A small network was shown many inputs. Here are its activations along a few directions, one row for each input.
Each table varies a few parts of the input and shows all the possible inputs, shuffled.
A made-up example of a description, with smaller parts first: one of 5 places around a ring, together with either a single point or one of 11 places along a line or (one of 3 separate values, together with one of 6 places along a line).
Shared parts are said once, and a part with two or three values counts as separate values.
In the rows, zero is written as 128.

Other details of the inputs shift rows strongly along two fixed directions, in all tables alike. That doesn't count.

Table:
r1: [132 148  99  74  86  74 163 174  26 155  85 134 113 177 164 114 161]
r2: [ 96 104 218  83 140  50 172 174 208 186 131 119 168  94  94 103 140]
r3: [165 138  87 136 125 173  77 123  43  93 106 109  85  87 145 130 122]
r4: [ 88  68 188  77 139 111 174 198 220 150  96  97 149  88  80  72  98]
r5: [119 143 141 106 136  63 151 144  78 159  58 170 120 173 173  78 139]
r6: [178 150 120 139 136 214 104 119  66 123 156 129  58  75 156 186 135]
r7: [128 161  75 130 120 133 118  96  67 111 155 136 119 149 169 157 164]
r8: [127  99 126  97 125 133 124 170  91 124  79 111 109 101 125  94 116]
r9: [169 150  49 153 130 179 100 115  81  56 161 111 107 121 134 167 113]
r10: [123 118 100 149 145 166 117 114 187  76 190 102 131 121  79 166 110]
r11: [133 163  58 163 123 155 114 141  67  92 143 102  84 138 129 136 118]
r12: [156 162  75 145  98 155  95  77  71 118 179 120 124 148 156 198 157]
r13: [125 121 131 142 101 149 118  88 166 107 209 118 170 137 111 193 144]
r14: [ 88  91 203  98 128  83 181 145 217 160  91 163 195 161 116  76 129]
r15: [ 82  97 158  86 121  99 186 152 184 135 143 131 195 151 114 114 147]
r16: [115 104 137  88 125 122 121 175  86 139  68 109  96 114 108  82 124]
r17: [139 141 146 101 100  70 150 150  84 171  56 163 121 177 158  92 141]
r18: [193 163 112 150 135 189 125 127  68 122 116 170  60 139 171 161 114]
r19: [112 141 155 153 162 130  89  75 169 129 196 126 139  76 130 161 152]
r20: [130 152 110 142 124 153  76  68  71 128 146 131 106  98 168 153 170]
r21: [129 102 114 136 153 150 151 137 219  76 183  96 157 111  89 151 103]
r22: [121 142 138 111 126  85 148 129 106 156  69 170 130 168 166  86 145]
r23: [ 74  93 168  75 137  86 212 171 215 159 131 126 210 149 105 107 144]
r24: [163 176 116 161 121 107  73  89  63 133 134 163  96 160 167 154 137]
r25: [106 117 160  95 130  61 194 163 184 150 153 118 168 138 107 135 137]
r26: [160 149 119 171  89 161  59  54  80 114 146 158 121 163 157 173 139]
r27: [141 118 126 176 143 175  96  91 207  91 155 131 123 125 110 143  81]
r28: [148 119 108  79 119 115 139 181  18 139  47 110  94 109 141  58 116]
r29: [ 90  98 195 100 141  85 185 146 219 174  86 159 197 159 119  83 130]
r30: [118 108 176 131 117 146 110  94 181 156 168 110 168  91 106 168 149]
r31: [100 100 165  84 112  89 194 167 193 162 141 117 196 151  99 135 141]
r32: [160 146  88 180 133 177  58  79  96  85 125 142  81 149 128 145 105]
r33: [121 135 140  96 121  87 154 139  98 172  49 166 141 178 170  77 144]
r34: [142 132 153 171 119 152  96  62 185 134 166 147 163 143 123 178 129]
r35: [155 146  83 184 126 167  67  99  96 100 124 150  79 144 135 130 101]
r36: [112 150  94  79 123  67 164 168  20 142  86 141 113 173 179  99 159]
r37: [139 102 135 152 151 176  92 103 182  92 167  92 128  66 102 150 113]
r38: [111 137 104  85 118 102 165 146  87 148 108 132 148 164 159 115 160]
r39: [126 143 108 124 114 105 136 176  42 140  24 152  78 176 142  65  97]
r40: [104 118 144 168 144 171 102 104 186 113 165  97 119  65  80 149 105]
r41: [ 99 109 167 131 139 153 112  86 183 146 164 119 173  89 120 150 155]
r42: [152 136 117  64 127 132 216 228  65 146  93 140  88 148 150 123 127]
r43: [122 154 143 120 146  70 130 134  98 153  90 172 123 166 165  92 138]
r44: [110 105 130  89 117 110 131 198  79 155  61 118  92 111 117  64 121]
r45: [117 124 100 175 145 157 136 122 193  96 196  93 133 111  81 153 106]
r46: [110 109 110 148 143 148 141 141 217  96 191 108 143 112  75 146 104]
r47: [123 121 171 134 122 128 119  92 188 149 172 114 149  80 110 161 151]
r48: [108 128 158 150 158 132 106  71 177 129 187 120 144  73 128 160 151]
r49: [149 174  85 134 114 107  98 116  43 119 171 131 104 153 159 175 152]
r50: [125 115  95 146 137 175 122 120 190  76 194  99 132 117  99 165  97]
r51: [109 133  99 169 141 164 130 116 182  85 190 103 129 113  83 168 100]
r52: [125 114 174 132 121 140 117  87 199 158 173 107 165  82 108 166 149]
r53: [132 176  77 150 142 127  92  88  68 101 189 137 113 142 166 174 156]
r54: [115 113 140 178 147 167 101 106 187 122 172  88 119  64  81 137 112]
r55: [129 128 122 144 128 106 142 166 105 146  59 138  98 160 122  64  99]
r56: [165 169 112 181 121 130  70  57  82 119 153 154 100 148 164 177 135]
r57: [ 98 109 181 140 152  88 193 187 246 150  86 126 150 133  76  57  84]
r58: [149 121 102 104 115 109 134 179  48 122  23 155  93 175 156  66 100]
r59: [146 120  94 148 151 161 148 113 188  74 196  98 154 100  89 151  95]
r60: [176 141  84 177 136 174  70  87  96  77 121 138  91 141 150 142 101]
r61: [138 103 160 124 152 110 173 166 219 116  85 139 158 126  96  82  83]
r62: [116 127 147 145 140 162  97  61 173 139 176 117 155  80 133 163 158]
r63: [140 134 150  95  99  80 152 148  95 182  54 158 136 180 156  93 139]
r64: [115 100 184 129 104 143 106  93 179 142 173 114 167  93 103 161 148]
r65: [147 153 120 136 110 124  76  91  36 140 139 122  90 106 162 162 159]
r66: [159 144  33 131 111 166  94 135  12  70 123 120  82 151 158 149 120]
r67: [ 71  75 214  75 126  95 174 154 207 169 111 126 194 104 103  84 150]
r68: [109 129 129 108 120 109 141 198  64 155  55 101  84 110 123  59 122]
r69: [157 124 116 105 131 100 161 170  83 130  42 145 114 156 136  51  89]
Each input here is: one of 3 separate values, together with either a single point or one of 10 places along a line or (one of 2 separate values, together with one of 6 places along a line).
Question: Changing only the choice among 3 separate values turns r40 into r51. The same change can be made to r30. Which row results?
Answer: r31
Question: Which other rows does r59 become when the place on the line of 10 takes its other values? List them by row number.
Answer: r9, r10, r11, r21, r45, r46, r50, r51, r66
Question: Which other rows does r2 become when the choice among 2 separate values takes its other values? List them by row number.
Answer: r19

Table:
r70: [138 146  86 121 110 139 107 132  39 115 130 127  97 145 159 141 142]
r71: [115  95 163 122 147 131 142 142 209 135 118 118 151 103  94 104 107]
r72: [112 107 154 128 146 116 158 149 211 123 132 129 143 122  92 113 106]
r73: [111 101 159 132 141 124 147 141 210 135 121 115 147 103  93  99 109]
r74: [141 135 120 168 141 161 101  93 151  97 158 126 112 111 121 155 109]
r75: [132 130 105 145 122 162 116  95 143  98 181 118 138 125 124 176 134]
r76: [112 105 162 136 145 126 155 143 206 130 124 122 150 105  92 100 107]
r77: [131 145  84 123 111 133  92 124  39 124 120 117  94 133 149 135 147]
r78: [128 129 118 153 127 161  95  90 141 117 172 105 126  92 122 158 139]
r79: [121  98 168 121 147 133 154 145 210 128 122 131 146 109 100 111 105]
r80: [118 127 144 104 132  73 150 143 110 152  71 159 144 170 158  83 141]
r81: [119 120 136 107 130 100 153 174 101 139  68 129 118 137 124  77 111]
r82: [100 114 172 112 144  84 158 112 201 149 150 140 188 132 129 130 156]
r83: [120 111 145  74 120 109 158 176  96 151  84 130 124 129 139  98 138]
r84: [109 104 159 131 147 115 147 142 207 131 123 113 147 107  91 106 103]
r85: [114 108 140  76 119 106 146 172  94 157  79 118 129 123 133  91 140]
r86: [135 127 126 101 129  97 166 187 109 140  84 137 117 154 132  88 111]
r87: [132 126 125 145 136 170  97  92 136 111 172 116 133  93 123 163 135]
r88: [109 100 142 127 134 122 155 144 212 122 127 114 162 131  89 110 105]
r89: [136 131 101 168 132 168 105  93 150  89 160 123 134 130 113 152 110]
r90: [107 108 153 133 148 116 154 147 206 124 131 124 150 117  86 106 106]
r91: [154 143 119 169 146 156 108  98 151 103 161 126 111 109 122 161 108]
r92: [155 154  97 125 114 141 112 128  41 129 122 127  89 125 162 141 145]
r93: [124 115 120  98 116 107 166 177 110 129  73 136 125 165 129  88 113]
r94: [133 143 152 157 118 146  93  71 141 142 175 134 138 126 133 180 154]
r95: [125 128 101 148 120 159 103  92 142 104 177 106 142 120 118 169 135]
r96: [ 99 104 162 113 139 109 154 142 195 141 143 102 158  99  95 123 127]
r97: [106 116 125  84 115  92 153 181  95 149  95 114 132 142 130  92 136]
r98: [143 147  82 144 120 145  96 130  46 106 109 133  93 149 149 117 119]
r99: [145 152 121 127  90 115  84  98  40 146 113 148 116 149 172 150 162]
r100: [115 125 153  80 107  64 147 135  94 167  90 146 156 157 151  93 156]
r101: [111 120 132  82 118  92 162 180  97 146  94 128 121 142 130 100 139]
r102: [142 144  79 141 116 142  88 128  50 111 106 125  90 148 149 117 120]
r103: [151 144 110 167 145 155 107 101 154 101 166 130 112 118 117 161 112]
r104: [ 99 106 153 115 138 113 163 152 193 131 156 112 167 115  96 121 125]
r105: [153 156  97 124 119 133 112 128  38 125 124 125  90 129 160 148 140]
r106: [145 159 107 148 116 136 100 100  52 147 103 163  92 163 172 132 137]
r107: [127 131 104 150 124 161 111  94 138  99 180 113 145 121 118 169 134]
r108: [142 144 113 149 137 149 113 102 142 111 186 119 122 109 122 177 135]
r109: [133 132 123 151 128 164 107  93 142 111 176 118 122  98 127 165 137]
r110: [115 118 124 102 125  96 144 176 108 142  70 126 114 145 120  76 117]
r111: [155 138 101 163 135 163 118  98 154  95 165 128 128 132 120 165 110]
r112: [126 118 138 104 122 109 157 175 109 142  68 137 110 138 132  77 117]
r113: [165 154  94 143 121 147 106 128  53 119 102 138  78 133 158 125 122]
r114: [131 135 123 150 133 155 107  94 139 107 178 116 122 102 125 172 132]
r115: [154 151  78 118 108 139 122 128  40 118 127 127 106 151 158 152 143]
r116: [125 128 166 109 113  92 143 154 106 173  66 153 125 166 139  91 133]
r117: [125 125 150 100 115  71 141 135 107 158  70 156 145 166 147  76 132]
r118: [143 142 110 149 135 152 116 106 141 109 192 118 129 115 127 176 131]
r119: [129 133 121 156 130 164 103  92 137 112 175 113 129  93 121 158 137]
r120: [168 148  98 133 126 154 100 128  51 119  99 142  82 134 159 130 120]
r121: [110 132 153  90 114  86 165 152  97 185  92 152 134 156 152 106 154]
r122: [119 110 188 135 125  96 138 120 212 152 121 148 170 132 110 121 121]
r123: [116  98 166 125 150 133 150 143 205 130 121 126 154 105  94 104 105]
r124: [139 133 109 167 137 162 103 101 153  93 168 128 118 125 121 154 109]
r125: [150 135 126 142 139 166 108  98 141 116 177 122 125  96 130 176 134]
r126: [130 168 102 123 114 124 106  98  45 141 119 153 116 157 186 147 170]
r127: [114 140 143 103 128  87 158 150 114 160  69 161 136 169 158  88 139]
r128: [100 107 164 116 142 111 161 144 191 136 146 110 161 100  95 123 125]
r129: [123 136 112 153 134 153 102  96 137 106 181 114 130 106 115 164 136]
Question: Describe the family of inputs behind these rows.
Answer: one of 2 separate values, together with either one of 6 places around a ring or (one of 4 places along a line, together with one of 6 places along a line)
Question: Changing only the choice among 2 separate values turns r81 into r128. The same change can be made to r74. Which row results?
Answer: r114
Question: Changing only the choice among 2 separate values turns r101 into r72. The same change can be made to r125. Which row results?
Answer: r120
Question: Start at r82 and move only the place on the ring of 6, one step at a time. The first step leads to r126. Which rows follow, in order?
Answer: r121, r94, r99, r100
Question: Which other rows does r73 become when the place on the line of 6 takes its other values? List them by row number.
Answer: r71, r84, r88, r102, r110
Question: Which other rows does r76 become when the choice among 2 separate values takes its other values? List them by row number.
Answer: r119
Question: Which other rows does r127 become when the place on the ring of 6 takes its other values? List them by row number.
Answer: r80, r106, r116, r117, r122

Table:
r130: [123 128 140 151 135 145 103  84 166 121 192 115 139  96 114 168 140]
r131: [156 144 103 162 133 170  85  94 112 108 155 124  94 108 133 163 116]
r132: [121 128 128 125 125 104 138 137 127 129 105 133 130 152 132 111 123]
r133: [125 125 141 134 133 128 123 113 146 129 124 139 135 125 120 123 125]
r134: [156 142  99 154 122 164  89 111  78 106 132 119  95 118 133 145 123]
r135: [108 113 162 124 140 120 164 126 207 139 162 121 174 117 103 143 129]
r136: [140 141 125 156 150 151 128 110 158 109 167 132 120 112 127 156 121]
r137: [134 148  97 117 110 119 111 125  43 129 129 128 103 144 156 138 152]
r138: [119 132 125  87 112  90 153 168  82 147  94 131 129 145 145 109 146]
r139: [130 120 143  96 117 101 139 158  89 149  74 145 127 149 148  89 129]
r140: [107 117 152 142 146 111 148 126 219 132 153 127 167 127  97 121 117]
r141: [136 147 105 164 128 145  79  90 100 119 138 132 112 129 140 138 130]
r142: [117 113 128 117 120 132 133 157 120 127 105 119 119 125 116 105 117]
r143: [112 117 158 107 127 112 152 142 141 155 117 125 149 122 124 117 135]
r144: [145 150  99 164 129 158  89  75 111 101 159 141 117 135 137 163 129]
r145: [116 117 106  88 123 107 155 175  85 128  84 117 125 142 133  86 128]
r146: [138 134 128 162 131 155 118  81 182 114 181 130 144 118 121 167 129]
r147: [150 140 104 142 133 148 117 121 119 113 145 126 106 126 130 150 114]
r148: [124 108 151 133 143 129 161 145 213 119 153 113 156 112  85 130 108]
r149: [133 131 143 136 146 135 136 133 146 129 131 133 116 108 127 126 122]
r150: [108 109 165 132 138 107 144 129 197 136 121 126 152 123 105 111 116]
r151: [142 143 108 121 113 140  96 118  51 135 105 137 100 143 162 135 148]
r152: [112 109 122  91 126 110 147 169 101 135  82 114 126 125 127  82 127]
r153: [118 118 145 104 129 110 155 148 152 145 119 133 146 143 125 123 137]
r154: [153 146 100 148 120 151  93  94  82 108 141 143 116 146 157 152 131]
r155: [119 129 136  94 114  99 139 157  87 151  94 129 126 128 142 108 146]
r156: [123 117 155 114 122 113 150 138 153 152 108 134 141 127 125 108 131]
r157: [120 120 114 118 119 131 140 157 116 118 116 121 121 138 118 114 116]
Question: Changing only one part turns r142 into r157. The same change can be made to r149. Which row results?
Answer: r136
Question: Describe the family of inputs behind these rows.
Answer: one of 2 separate values, together with either one of 5 places along a line or one of 9 places along a line
Question: Start at r140 and move only the place on the line of 9, one step at a time. The first step leads to r132. Which rows follow, in order?
Answer: r144, r154, r146, r153, r135, r138, r137
